Each row below holds a small network's activations on one record, seen along a few directions.
Each row is followed by the record's values for the fields U, F, C, E, G, K, W, J.
Not every record has every field; a missing one is written absent.
The largest differences between rows may come from other fields.
Strong random noise was added to every row along 10 fixed directions; ignore it. To show where, here is one row again and again, with new noise each time:
[ 112  592 -225 -151  326  120   -9   83  205  502  656 -374   95 -280
  199  -96  448  302   90   46 -185 -111  120  305  445  306   24]
[ -67 -460   23 -301  -12  235 -157 -267  -29 -536  116 -298 -324 -142
  124  155  -39  200  -71  -70  172  -18  -40 -282  -14 -396   66]
[  -4 -551   83   50   59  123 -376    2   37 -233  103  241  -43  194
   92  110 -428  141 -304 -192   -5   79    2 -166   84 -231  -42]
[  20 -370  258   61  -50  226  171 -100 -198 -127   38  -46  -84 -244
  -45   80  496   15   98   43 -305  166   72  218 -224   88  -71]
[ 102 -169 -585 -249 -137  105  236  125 -312 -242 -588  186 -233  -81
  375 -268 -351   89  337   72   69  364  -27  -60  -38 -191   61]
[  13  -12  -61   82 -311 -228   16  -96  490 -672  186 -254 -234 -287
   53  -33  291  203 -385  321  205 -178  -31  -79  198  152  407]
[ 200 -396   73  361    6  373  -99   79  249 -169  131  343  -12 -189
  158 -255  -74  112 -468   10  -92  258   -1  411   50 -114 -104]
[ 198  474 -414 -163  -78  -21  277 -278  137  -35  -42 -218 -150 -560
  468 -214   41  148 -198  622  -48  163 -208  368  123 -182  149]
[  15  -53 -178  -29    5   -1  -16   12   63    2  221   67   15 -121
    8  150  177  168 -172   94   25   16   73 -163   67  208   -4]
[-124  -43 -114 -366  -34  -98 -220   95 -139  129   26 -348  -61  200
   19  200 -276   74  370 -507  -22 -166  120 -335  191   23   50]
[  16   25 -261 -212   -2 -194  185  333 -254  -29  129  -76 -110  110
  215  -58  371  220  398  287 -352  216  194   11  206  318  257]
[ -73 -225  156 -216 -365 -426 -113  -74 -186   60  132 -175  -50  170
   92  463 -276  -73 -300  281 -428  176  -14 -143  -53 -162   94]

[ -85   14  355  -71  -10 -306 -238  415  -92   38    7 -351   83  518
   28 -257 -206  -49  701 -626 -511 -227  182  239  438  147  336] | (U u2; F f2; C c1; E e2; G g1; K k1; W absent; J absent)
[ -45 -128    4 -157  -71  140   68 -106 -255  339  -47  -54   66 -165
  -65  167 -179 -181  -39 -137 -121  133  -21  -60 -246 -168 -276] | (U u2; F f2; C c1; E e2; G g3; K k2; W absent; J j2)
[  -1  227 -116 -106  -54  -24  -69   53   84  249  -52 -145  -11  142
  -63   76 -241 -143   24 -241  145  -65   40  -58   39  -86  -68] | (U u3; F f1; C c1; E e1; G g1; K k3; W w1; J absent)
[-122 -744  678  266 -174  320   46  119 -170 -176   57   68   22   39
 -508  184  607 -231   97 -443 -205   44  169   40 -447  255 -153] | (U u4; F f2; C c2; E e1; G g2; K k4; W absent; J absent)
[  64  231 -105   -8 -236   80  165   47  119  326  193  -59   36 -220
 -116  112  189 -165 -255  120  143  108   35   -1 -120   89 -155] | (U u6; F f1; C c2; E e1; G g1; K k4; W absent; J absent)
[  15   77  -15   -8 -233 -173  140    4  -89 -119 -509  -85 -196  119
   73  -39 -224 -125  224   45  -95   48 -138  122 -130  -80   61] | (U u6; F f2; C c1; E e1; G g2; K k4; W w1; J absent)
[   5  201  133 -197    4    1 -212 -371   54  469  631 -383  129 -319
   40  424   56  155 -505  139 -302  -93  -53   20   59 -116 -293] | (U u1; F f1; C c1; E e2; G g4; K k2; W w2; J absent)
[  -9  162   10 -148 -212  -64  272   15 -197   89 -186 -188  -65  -90
   -1    3  114 -167  318  -23 -114   62    6   68 -120   46    0] | (U u6; F f1; C c1; E e1; G g1; K k3; W absent; J absent)
[ -62  183 -424   -1 -625 -306  235  332  225  -37 -399   -6   14   34
 -188    2 -230 -196  -65 -237  446  -88  128 -372  -54  266   54] | (U u6; F f2; C c1; E e2; G g1; K k1; W w2; J j1)
[  24 -361    1  -81    6  304   14 -129  -81 -344   56  -18 -122 -230
   -4   -3  203  182   43 -112   76   15   -5 -117  -17  -78  -30] | (U u1; F f1; C c1; E e2; G g1; K k4; W absent; J absent)
[ -74  205  108 -148   64  145   76 -301   19  113   72 -282   -7 -323
  -90    8  120 -147   18  -86  210 -104  -45   62  -88 -221   -3] | (U u3; F f1; C c2; E e2; G g1; K k4; W absent; J j2)
[ -52  158  -85  -85 -364 -137   53  -61  426 -276  229 -254   24 -365
 -166   69  162  -30 -337  -61  404 -237    4 -301   71  173  190] | (U u4; F f2; C c2; E e1; G g1; K k3; W absent; J absent)
[  71  243 -100  179 -269  -83  250  265  120  294  -81  -12   83 -119
 -168  -40  223 -143  -17  -79   98  -14  123   96  -84  321  -64] | (U u6; F f1; C c1; E e2; G g1; K k2; W w1; J j1)
[ -64 -108  -45  -36  428  532 -176  -81   99 -345  103  -89  -46  -62
  -46 -209  148  191  282 -505  433 -217   35 -152  110 -129  -36] | (U u4; F f2; C c1; E e2; G g1; K k1; W w2; J absent)
[  76 -313  187  321 -333 -300   -2  301   27 -405 -525  273 -194  411
  123 -323 -369 -103  103   21 -326  150  -59  359   78   14  252] | (U u3; F f2; C c1; E e1; G g2; K k4; W absent; J absent)
[ 118  142 -368  -39  149  251  -72  -21  150 -181 -150  -31  -94 -249
  299 -455 -201  289  142 -191  152  -61  -44  120  277  -48   24] | (U u1; F f1; C c1; E e2; G g3; K k2; W w2; J absent)
[  84  379 -185   -9  185   23   64  -73  247 -330 -101 -147  -76 -234
  336 -501  -60  131   81  184  282  -62 -163  285  319 -181  386] | (U u4; F f1; C c2; E e2; G g1; K k4; W w2; J j1)
[  16   78 -102   17 -190  -21  214  418  -51  163  105   -2   -6  144
  -80  -30  270  -53  157    8 -144  220  214   64    2  295  -32] | (U u6; F f2; C c1; E e1; G g1; K k3; W w2; J absent)
[ 104  -57  -21   64 -272   63  480  -17   15 -364 -210 -172 -223 -419
   12 -163  579  -41   40  442  -27  163   -5  203 -212  133  125] | (U u2; F f2; C c1; E e1; G g2; K k2; W w1; J j1)
[ 125  209   98  -70 -151  227  436  181 -283  511   46 -428 -119 -263
  143 -222  456 -220  308  160 -561  355  117  743 -168  -49 -192] | (U u3; F f2; C c1; E e2; G g3; K k2; W w2; J j2)
[-159  123  200   60   64 -397 -190 -143  -16 -129 -396 -239  -74  419
 -210  235  -93  -17  506 -293   52 -561  -80 -254   43  286  121] | (U u3; F f2; C c1; E e1; G g2; K k2; W w2; J j2)
[  53  -30 -407 -203  -57  109  -61  214  -50  364  257  232  -31  133
   75  204 -288   40 -420  213   95  330  100 -236   -7 -118 -302] | (U u3; F f2; C c1; E e1; G g2; K k4; W w2; J absent)
[ -41  288 -631 -500 -140 -293  149  389 -220   94 -227 -221 -237  358
  196    8 -209   45  529   70  164   59  174 -413  194   84  167] | (U u3; F f1; C c1; E e1; G g2; K k4; W w1; J j2)
[  61   34   73   63 -206 -124  304   32 -107   22  -84  -19   37 -208
  -98   88  346 -180    6  327 -159  157   50  171 -194  180   65] | (U u2; F f1; C c1; E e1; G g1; K k4; W w1; J j2)
[ 134 -492 -115   36 -159  228 -127  471  -10  189  340  435   32  282
  123  -70 -422  -73 -501  -19 -125  588  164   44   50 -289 -228] | (U u3; F f2; C c2; E e1; G g1; K k3; W absent; J absent)
[-104 -305    0 -113 -148 -332   67  -54 -325 -231 -115  193   54  182
  -30  256  -31   18   23  270 -225  161   48 -300 -157   29  180] | (U u1; F f2; C c1; E e2; G g1; K k1; W absent; J j2)
[  49  226   80  309   -1 -124 -132  196  300  411  343  145  213  106
 -204  113  131  -15 -400  -40  -46  -86   65   62   43  378 -162] | (U u6; F f2; C c2; E e2; G g3; K k2; W w1; J absent)
[ -97   81  215 -157  339 -277   20 -494 -391 -151 -271  -89 -123  132
  142  204  108  177  372  421 -325 -181 -228   -1  -73  -26   45] | (U u3; F f2; C c1; E e2; G g3; K k2; W w2; J j1)
[ -60  325 -464 -179  156  -68   -3 -157  -51  -18 -379   52   57 -175
  208 -206 -292  222  386 -219  251 -213 -106 -255  182   72   93] | (U u5; F f1; C c2; E e2; G g4; K k2; W absent; J j1)
[ 175 -283  154  252 -134  215  -93  225  142   11   64  182   19    5
   99 -261 -214  -47 -330  -72 -190  238  -42  359  -10 -150  -86] | (U u4; F f2; C c2; E e1; G g2; K k2; W absent; J absent)
[ -84  400  380  103  190 -338    6 -172  -11 -119 -313 -435    8   54
  -38 -223  236  -30  765 -144 -333 -507 -111  397  159  268  400] | (U u2; F f2; C c1; E e2; G g1; K k2; W absent; J j2)
[ 112  -47  148  426 -153  149   59 -116  173 -122 -687  181   60 -234
 -172 -287 -212 -224   52 -404  112 -160 -151  309 -222   56 -123] | (U u2; F f2; C c1; E e2; G g1; K k2; W w1; J absent)
[  55  340  -89 -127 -548 -187  339   28  -48  394 -304 -369  -36 -220
  -85   11  -98 -376  137 -131  -66  100  -36  184 -142    9  -67] | (U u3; F f1; C c2; E e2; G g1; K k4; W absent; J absent)
[  41 -136 -428  -91  308  438   81  -80 -151 -248 -362  349 -142  -94
   35 -205 -130  124  247 -119  551   33  -35 -211 -118 -200 -108] | (U u3; F f1; C c1; E e1; G g1; K k4; W absent; J j2)
[-209  155  570  -60  -12 -346  -28 -433  171 -494  207 -654 -131 -169
 -209  184  718   -1  232  158 -128 -539 -101  -30   66  273  454] | (U u2; F f2; C c2; E e1; G g2; K k4; W absent; J absent)
[  46 -131  258  134  106  215 -299    4   93  179   69  163  126  176
   21  -70 -460 -110 -180 -430  -33  -18  -35  178   52 -262 -176] | (U u6; F f2; C c1; E e1; G g1; K k3; W absent; J absent)
[  32  100 -147 -129 -104  -51  159 -286  -14  -75 -190  -13  -22 -250
  146   34 -151  -92 -176  300  137   96 -129   19 -170 -293  -42] | (U u3; F f2; C c2; E e2; G g1; K k1; W w2; J j2)
[ -54  154  332  121 -328   22   54  171  397  210  386 -568  -47 -148
 -331  -26  445 -131  -10 -430  -56 -228  193  309   92  299    1] | (U u3; F f2; C c2; E e2; G g3; K k4; W absent; J j1)
[  45 -159 -141 -234 -243  573  340  193 -214  350   86 -261 -117 -278
  -56   27  165 -209   88 -316   74  383  191  110 -307 -199 -438] | (U u6; F f2; C c1; E e1; G g1; K k3; W w2; J j2)
[ 107   75 -585 -271  -25  193   47  154 -148  214 -219   47  -67  -38
  167    0 -423   53   69  -99  296  133  -31 -263  -71 -165 -224] | (U u4; F f2; C c1; E e1; G g2; K k2; W w1; J j2)
[  65 -310  241  524 -289 -171  -13 -230   97 -323 -673  450  142  -80
 -177  -31 -337 -167 -272  -84   42  -63 -157   64 -248   96   15] | (U u1; F f1; C c1; E e2; G g1; K k2; W w1; J j1)
[ 106  172 -160   84 -144  111 -172  -23  379  306  402  -25  184 -329
  -47   67  -54  157 -577 -161  167  -90   35  -56  109  148 -243] | (U u5; F f1; C c2; E e2; G g4; K k2; W w2; J absent)
[-256    4  221 -202  272  -31 -104 -315 -350  -79 -493  -53   18  213
  -77   68 -286 -158  659 -492  134 -283  -71 -292  -97 -172  105] | (U u6; F f1; C c1; E e1; G g1; K k3; W absent; J j1)
[ -25  -69  334  -16  339  132 -154 -345  -10 -192  138 -225 -158  -18
  -11   99  276  182  166   18 -108 -319 -144   42   21  -71  -46] | (U u3; F f2; C c1; E e1; G g2; K k2; W absent; J absent)

Which values does each new row have?
[ -54  -79  401  280  209 -239 -338 -403  143 -246 -174  164  103  115
  -73  128 -237   43 -148   14 -120 -428 -287  -28   49   41   80] | (U u2; F f2; C c1; E e1; G g2; K k2; W absent; J absent)
[ -56 -207  150  -14 -391 -188   58   34 -107   64  -25   22   19  130
 -178  357  -75 -237 -267   57 -110  149   44 -168 -313  -76 -134] | (U u6; F f2; C c1; E e2; G g1; K k1; W w1; J absent)
[-141  113  -28 -284  469  178 -197   37 -338  446  102 -120  170  170
 -102   86   12   84  606 -625  -24 -243   70 -275   71  156 -179] | (U u4; F f2; C c2; E e2; G g3; K k2; W absent; J absent)
[ -67  100  231  -38   28 -396  -17 -354  104 -416   81 -238 -101   15
   43  182  146   25 -117  378   -6 -197 -131  -61   53  -64  347] | (U u3; F f2; C c1; E e1; G g1; K k3; W w1; J j2)
[ 142  721 -268  -71   15  -55  130 -327  166  176 -277 -324 -128 -263
  269 -186 -171   -8  114  229  116 -198 -294  238   88 -124   24] | (U u6; F f2; C c1; E e1; G g2; K k2; W absent; J absent)
[ 123   15  -39   78 -216  -30    7  523 -191  654 -127  112  133  334
  -89  -84 -286 -196  253 -414 -313  179  197  199   44  158 -253] | (U u3; F f1; C c1; E e2; G g1; K k2; W absent; J absent)
[ 105  -73 -166 -335  -71  321  -30 -147    2   50  202 -309 -267 -177
  253   51 -265   54 -271   92  108  213 -131  -74  -76 -557 -232] | (U u6; F f2; C c2; E e1; G g2; K k2; W absent; J absent)
[  86 -109  -56   49 -174 -213    7  284   38 -233  236  106  -75  185
  228 -122  -85   86 -258  448 -220  309  -10   82  231  -74  280] | (U u4; F f1; C c1; E e2; G g1; K k4; W absent; J absent)
[-161 -148  625   53  206 -126 -197 -390   64 -433  122 -281  -54   70
  -56   36  158    8  123  -63 -136 -363  -90  109   53 -195  271] | (U u3; F f2; C c1; E e2; G g1; K k1; W absent; J j2)
[  43  -35  -73 -278 -108  355  336  -86 -181   26   60 -286 -207 -322
  -59   38  465  -99  164   22   82  136   97   29 -263 -107 -162] | (U u3; F f1; C c1; E e1; G g1; K k3; W absent; J absent)
[  33  303 -107  -22   15  -95   96   84   70  207  112 -282   63 -179
   58  -80  338  212  277 -124 -204 -165   98  131  254  395   45] | (U u1; F f1; C c1; E e2; G g4; K k2; W w1; J j1)
[ -56   37   -3 -215 -226  -93   54  133 -137  529  292 -122  119   35
  -45  286 -137 -217 -184    8 -239  196  128  -12  -97 -163 -195] | (U u3; F f2; C c1; E e2; G g1; K k1; W absent; J j2)
[  61  526  -92  -27 -101   55  131 -142   94  344 -453 -242    0 -267
   47 -262 -266 -236  278 -302   60 -110 -114  405  -12  -32 -109] | (U u3; F f2; C c2; E e1; G g2; K k4; W w2; J absent)
[ -39   34 -119 -429  -74  268  236  -65 -382  257 -210 -419 -240  -37
   50   74   31 -106  451 -118  -11  164  -16  -32 -289 -305 -199] | (U u6; F f2; C c2; E e1; G g2; K k2; W absent; J j1)
[  -2  494 -108 -252  133  -55   28 -367  -61  383  -79 -359   58 -263
  150   43 -234  -73  113   83  -60 -170 -204   94   29 -223  -37] | (U u2; F f2; C c1; E e2; G g1; K k2; W absent; J j2)
[ 100 -247 -126  105  185  380 -120  137    8  206  118  298  153 -105
  -22 -126  -45  266  -16 -407  -39   16  125    3   72  210 -313] | (U u1; F f1; C c1; E e2; G g3; K k2; W absent; J j1)
[ -79  168  157  273 -114 -613 -149  332  371 -260   43   51  101  480
  -50 -229  -67   27   53    0 -102 -225  103   56  416  353  533] | (U u3; F f2; C c2; E e2; G g1; K k1; W absent; J j1)
[ 112   38 -507 -306  202  539  112 -160  -37 -100  -35  143  -33 -427
  251 -232 -217  118 -113  -57  476  178 -117 -139  -27 -422 -146] | (U u4; F f2; C c1; E e1; G g1; K k3; W absent; J absent)
[ -85 -643  222  150  147  220 -356  386   12 -129  153  364  -17  445
 -257   58  -92   62   28 -573   86   20  245 -248   38  131 -154] | (U u3; F f2; C c2; E e1; G g2; K k4; W w1; J absent)
[  50  425  -41 -120  131 -201   90 -450 -256  376 -213  -21  115 -181
  204  147  -45   19  117  334 -395  -42 -251  237  -39   24  -37] | (U u1; F f2; C c1; E e1; G g2; K k4; W absent; J absent)
[ -20  173  168   54  406  161 -257  -77  316  -74  514 -121   57  -36
  -47  -74  267  142 -114 -150  169 -256   79   44  289   29   90] | (U u3; F f2; C c1; E e1; G g1; K k3; W w1; J absent)
[  50  -37   55  -99   46  452  246  216 -166  245  142 -177  -52 -211
  -47 -194  379  -52  377 -287  -41  196  172  305 -121  -30 -170] | (U u6; F f1; C c2; E e2; G g1; K k4; W absent; J j2)
